[  4.7  68.7  19.1  -0.3  59.0 -15.1  67.1] = Z_22
[ 21.3  68.7  22.3 -20.2  59.0 -15.1  81.3] = Z_814
[  4.7   9.6  15.5  -0.3 -62.4 -15.1  14.2] = Z_335
[ 4.7 68.7 15.5 11.3 59.0 30.5 39.3] = Z_116
[ 53.6  68.7  15.5  -0.3  59.0 -15.1  39.3] = Z_127
[ 4.7  5.2 15.5 -0.3 59.0 -8.4 39.3] = Z_838
[  4.7 -68.4  15.5 -26.8  59.0 -20.4   2.5] = Z_873
Table of tags by key:
[-20.4] -> Z_972
[-26.9] -> Z_78
[-0.3] -> Z_120
[-26.8] -> Z_704
[-0.4] -> Z_106
key Z_873 3:  | Z_704
q: [  4.7 -68.4  15.5 -26.8  59.0 -20.4   2.5] | Z_873

[ -2.3 -74.7  31.7  34.8] -> Z_323
[-20.2 -29.4  -5.5  15.3] -> Z_492
[-74.6  -2.3  -4.2  34.8] -> Z_487
[-74.6  -2.3  31.7  34.8] -> Z_958
[ 58.8  43.8 -51.4   7.2] -> Z_551
has: [-20.2 -29.4] | yes
order: [ 31.7  34.8 -74.6  -2.3] | Z_958

[ 67.7  -2.0  -8.6   5.0 -27.2] = Z_391
[  4.9  67.7 -39.9  -8.6  -2.0] = Z_837
[ -1.9  67.7   4.9 -39.9  -8.6] = Z_172
Table of tags by key:
[-27.3] -> Z_293
[-27.2] -> Z_307
[-27.1] -> Z_275
[-1.9] -> Z_769
[5.0] -> Z_24
[-2.0] -> Z_16
key Z_391 4:  | Z_307
order: [-39.9  -8.6  -1.9   4.9  67.7] | Z_172
order: [-27.2  -8.6  -2.0  67.7   5.0] | Z_391
order: [-39.9  -8.6  -2.0   4.9  67.7] | Z_837

[  2.8  28.2   0.5  -1.1   1.8 -25.6  -8.0   3.1  20.8 -16.9 -10.9  29.5
  -2.3  16.9  17.0  -1.8   7.4]  Z_295
[  1.8 -25.6  17.0   3.1  -1.1  28.2  -8.0 -10.9   2.8  -1.8   7.4  -2.3
   0.5  16.9  29.5 -16.8  20.8]  Z_222
[  1.5  -4.3  10.5  -6.3  33.5 -40.1  -2.0 -10.5  -3.4   0.3  15.6 -14.0
   0.2   4.3  -9.9  32.4 -64.9]  Z_978
[ -3.1  37.0 -10.1   3.1  -7.0  27.9  -3.9  49.7  -0.3   1.6  -5.7  11.0
  -0.9  13.8 -23.7 -14.4  20.1]  Z_851
[ 22.6  -2.5  20.9 -66.5 -18.2  51.7  37.6   0.0  -0.2  -4.2  23.6 -17.4
   9.1 -28.4  17.2  -7.2  -8.1]  Z_822
[ -0.2 -18.2  17.2  -7.2  37.6 -28.4  -8.1  51.7  -4.2  -2.5  20.9 -17.4
   0.0  23.6   9.0  22.6 -66.5]  Z_237
[ -1.8  37.3  16.9   1.2  15.7 -64.1  -9.0  35.1   3.4  -2.3  20.5  -6.7
  -2.7 -13.9  28.9  15.7  20.6]  Z_370
[  1.8   1.8   3.6  -5.6   1.7   5.7  -2.9  32.8   5.3  -0.5 -30.0  -8.0
   0.5  18.8 -75.3  19.8 -11.6]  Z_709
then: [-18.2  51.7  37.6   0.0  -0.2  -4.2  23.6 -17.4   9.1 -28.4  17.2] | [-7.2]
order: [-25.6 -16.8 -10.9  -8.0  -2.3  -1.8  -1.1   0.5   1.8   2.8   3.1   7.4
  16.9  17.0  20.8  28.2  29.5] | Z_222
order: [ 17.2  20.9  -2.5   0.0  -7.2 -18.2  -4.2  51.7  -8.1  -0.2 -66.5  37.6
   9.0 -28.4  23.6  22.6 -17.4] | Z_237

[ 21.5  13.8  11.5  19.9  -1.9  15.9  -0.2  28.3 -10.4  12.6 -16.6 -10.8] -> Z_80
[ 38.3  -4.9   1.7   1.8  -1.9  10.8 -22.4  41.5 -30.9   6.2 -66.4  -8.8] -> Z_428
[-45.8  16.2  -3.9   1.8  -9.0  21.2  -6.6  27.6 -14.1   3.3 -26.7  -8.8] -> Z_97
[ 38.2 -25.4  11.5   1.8 -11.3  13.8 -22.4  28.3 -30.9  15.7 -26.7 -14.8] -> Z_294
[ 38.2  -4.9  11.5   1.8 -18.8  10.8 -20.1  28.3 -30.9   6.2 -20.6  -6.7] -> Z_474
[-45.8  16.2  -3.9   1.8  -9.0  21.2  -6.6  27.6 -14.1   6.2  -3.9 -19.6] -> Z_434
[ 38.2  -4.9  11.5 -15.3  -1.9  10.8 -32.6  35.7 -30.9   6.2 -26.7  -8.8] -> Z_74
[ 38.2  -4.9  11.5   1.8  -1.9  10.8 -22.4  28.3 -30.9   6.2 -26.7  -8.8] -> Z_655
tags:
[-6.8] -> Z_385
[38.1] -> Z_332
[-6.7] -> Z_762
[38.2] -> Z_168
[-8.8] -> Z_811
key Z_474 11:  | Z_762
then: [15.9 -0.2 28.3] | [-10.4]
then: [ 11.5 -15.3  -1.9  10.8 -32.6] | [35.7]

[ 1.6 -4.0  0.2  4.9  5.7  0.5 -0.7 -1.5] = Z_32
[-8.4  4.6  2.7  0.4 14.4  0.1 -3.0 -4.6] = Z_948
[  4.0 -10.4   1.0  12.9  19.0   1.6  -5.4  -5.1] = Z_161
[-13.9   8.2   4.9  -8.4  -3.9  -2.0  13.1  -4.5] = Z_711
[-38.0  13.0 -34.0  78.9   9.7  -8.2  -6.7  -8.4] = Z_57
[-38.0  13.0   9.6  -6.7 -34.0  -8.4  78.9  -8.2] = Z_13
[ 15.9 -17.7  -0.9  -2.2 -44.2  -1.8  27.6   4.2] = Z_299
has: [-10.4   1.0  12.8  19.0   1.6] | no
has: [ 27.6  -1.8 -44.2  -2.2] | no
order: [ -8.4  13.0  -6.7   9.6  78.9  -8.2 -34.0 -38.0] | Z_13
Table of tags by key:
[-8.2] -> Z_766
[-38.0] -> Z_937
[78.9] -> Z_424
[-13.9] -> Z_152
[-8.4] -> Z_560
[15.9] -> Z_593
key Z_13 0:  | Z_937

[  4.1   0.2 -15.7  46.7 -38.0  43.0 -15.5] : Z_55
[  4.1   0.2 -15.7  46.7 -38.0  43.0 -59.0] : Z_991
[ -2.7 -39.9  -0.1  -1.7   3.6  18.4 -75.5] : Z_339
[-17.3  14.9 -15.9  58.0 -32.4 -10.2 -18.9] : Z_971
has: [-15.7  46.7] | yes
tags:
[-0.2] -> Z_597
[-15.6] -> Z_408
[-0.1] -> Z_196
[-75.5] -> Z_444
[3.6] -> Z_451
[-15.7] -> Z_719
[3.5] -> Z_344
key Z_339 2:  | Z_196

[  2.0  -5.6 -16.5   0.8]  Z_320
[ -5.6   2.0 -38.0 -22.0]  Z_326
[ -5.6 -21.6 -28.2 -13.0]  Z_826
then: [ 2.0 -5.6] | [-16.5]
tags:
[-28.2] -> Z_729
[-28.3] -> Z_528
[-16.5] -> Z_553
[-16.6] -> Z_208
key Z_826 2:  | Z_729
q: [ -5.6   2.0 -38.0 -22.0] | Z_326
has: [-28.2 -13.0] | yes

[ 66.5 -63.1  55.9  -9.9  -0.2 -40.6 -21.6  55.2] -> Z_245
[-59.0  59.7 -48.6  12.4  -4.5  31.8  14.0 -53.5] -> Z_52
[ 36.4 -42.0  24.2 -30.5  -5.7 -18.1   3.9  15.5] -> Z_481
[-30.8  43.6 -17.8  28.1  -1.6  15.7  -9.5 -55.1] -> Z_609
[ 12.4  -4.5  31.8  13.7  -1.6 -12.7   6.3  51.4] -> Z_290
[ 36.4 -42.0  24.2 -30.5  -5.7  38.7  11.7 -61.9] -> Z_683
[  0.9 -17.8 -10.0 -18.8  -0.9  -6.4  19.0  26.7] -> Z_558
[ 12.5  -4.5   6.3  13.7  -1.6  51.4 -12.7  31.8] -> Z_197
[ 44.0 -39.8  39.2  -4.4  13.6 -10.9 -20.8  22.3] -> Z_696
has: [-21.6  55.2] | yes
then: [12.4 -4.5 31.8 14.0] | [-53.5]
tags:
[-30.8] -> Z_382
[44.0] -> Z_439
[12.5] -> Z_283
[15.6] -> Z_66
[-30.9] -> Z_847
[-59.1] -> Z_477
[-1.6] -> Z_17
[-59.0] -> Z_914
[15.7] -> Z_540
key Z_609 0:  | Z_382
order: [-12.7   6.3  31.8  13.7  -4.5  51.4  12.4  -1.6] | Z_290

[-58.9 -64.2 -65.6 -61.2 -45.5  12.9 -20.9 -62.0 -64.2 -61.5  44.8 -64.1
 -51.1  55.1 -66.8 -50.7  46.8 -69.7 -66.5 -53.4 -54.9 -66.4] = Z_660
[ 67.6  69.8  70.0  59.0  26.7 -15.1  43.5  46.9  68.3  70.2 -69.6  66.4
  48.7 -56.0  53.3  54.7 -53.4  48.9  52.8  65.8  17.5  65.5] = Z_874
[ 13.9 -23.0 -48.0 -30.0 -66.1  45.5  49.9  17.3 -54.1 -29.8 -63.1 -56.6
 -32.9 -10.8 -58.1 -41.9 -42.5 -47.1 -58.9 -45.0 -70.6 -30.3] = Z_777
[-58.9 -33.0  60.8 -19.7   9.6 -66.0 -72.6 -72.7 -30.9  -4.3   9.1 -18.3
 -46.4 -30.8 -25.9 -55.1 -49.8 -58.5  52.9 -20.0   5.5 -22.4] = Z_675
[-76.1 -44.6 -68.2 -53.5  11.5 -51.0 -65.1 -59.3 -35.7 -52.6  63.6 -50.8
 -40.0  36.9 -47.8 -46.6 -26.9 -47.9 -37.9 -42.6  38.8 -50.0] = Z_193
[67.8 69.7 64.9 51.6 50.4 56.1 56.7 62.1 63.8 48.4 36.9 66.3 64.6  8.4
 64.0 71.8 54.0 52.5 63.2 55.9 51.1 66.3] = Z_250
[-58.9 -33.0  -9.5 -19.7   9.6 -66.0 -72.6 -72.7 -30.9  -4.3   9.1 -18.3
 -46.4 -30.8 -25.9 -55.1 -49.8 -58.5 -48.1 -20.0   5.5 -22.4] = Z_111
[-58.9 -33.0  60.8 -19.7   9.6 -66.0 -72.6 -72.7 -56.6 -10.8 -63.1 -41.9
 -29.8 -47.1 -54.1 -58.1 -45.0 -42.5 -32.9 -58.9  35.2 -66.4] = Z_618
[ 13.9 -23.0 -48.0 -30.0 -66.1  45.5  49.9  17.3 -54.1 -29.8 -63.1 -56.6
 -32.9 -10.8 -46.2  -3.8  63.9  -6.3   8.6 -21.6  25.9 -39.4] = Z_975
tags:
[-20.0] -> Z_175
[-58.9] -> Z_513
[-19.9] -> Z_647
[-46.3] -> Z_51
[-53.5] -> Z_140
[65.9] -> Z_908
[-46.4] -> Z_123
[-53.4] -> Z_746
[-21.6] -> Z_791
[-45.0] -> Z_365
[65.8] -> Z_665
key Z_111 19:  | Z_175
has: [ 59.0  26.7 -15.1  43.5  46.9] | yes
q: [-58.9 -33.0  60.8 -19.7   9.6 -66.0 -72.6 -72.7 -56.6 -10.8 -63.1 -41.9
 -29.8 -47.1 -54.1 -58.1 -45.0 -42.5 -32.9 -58.9  35.2 -66.4] | Z_618
then: [-47.1 -58.9] | [-45.0]
then: [-65.6 -61.2 -45.5  12.9 -20.9 -62.0 -64.2 -61.5] | [44.8]
then: [-54.1 -29.8 -63.1 -56.6 -32.9 -10.8 -58.1 -41.9 -42.5 -47.1 -58.9 -45.0] | [-70.6]
q: [-58.9 -64.2 -65.6 -61.2 -45.5  12.9 -20.9 -62.0 -64.2 -61.5  44.8 -64.1
 -51.1  55.1 -66.8 -50.7  46.8 -69.7 -66.5 -53.4 -54.9 -66.4] | Z_660

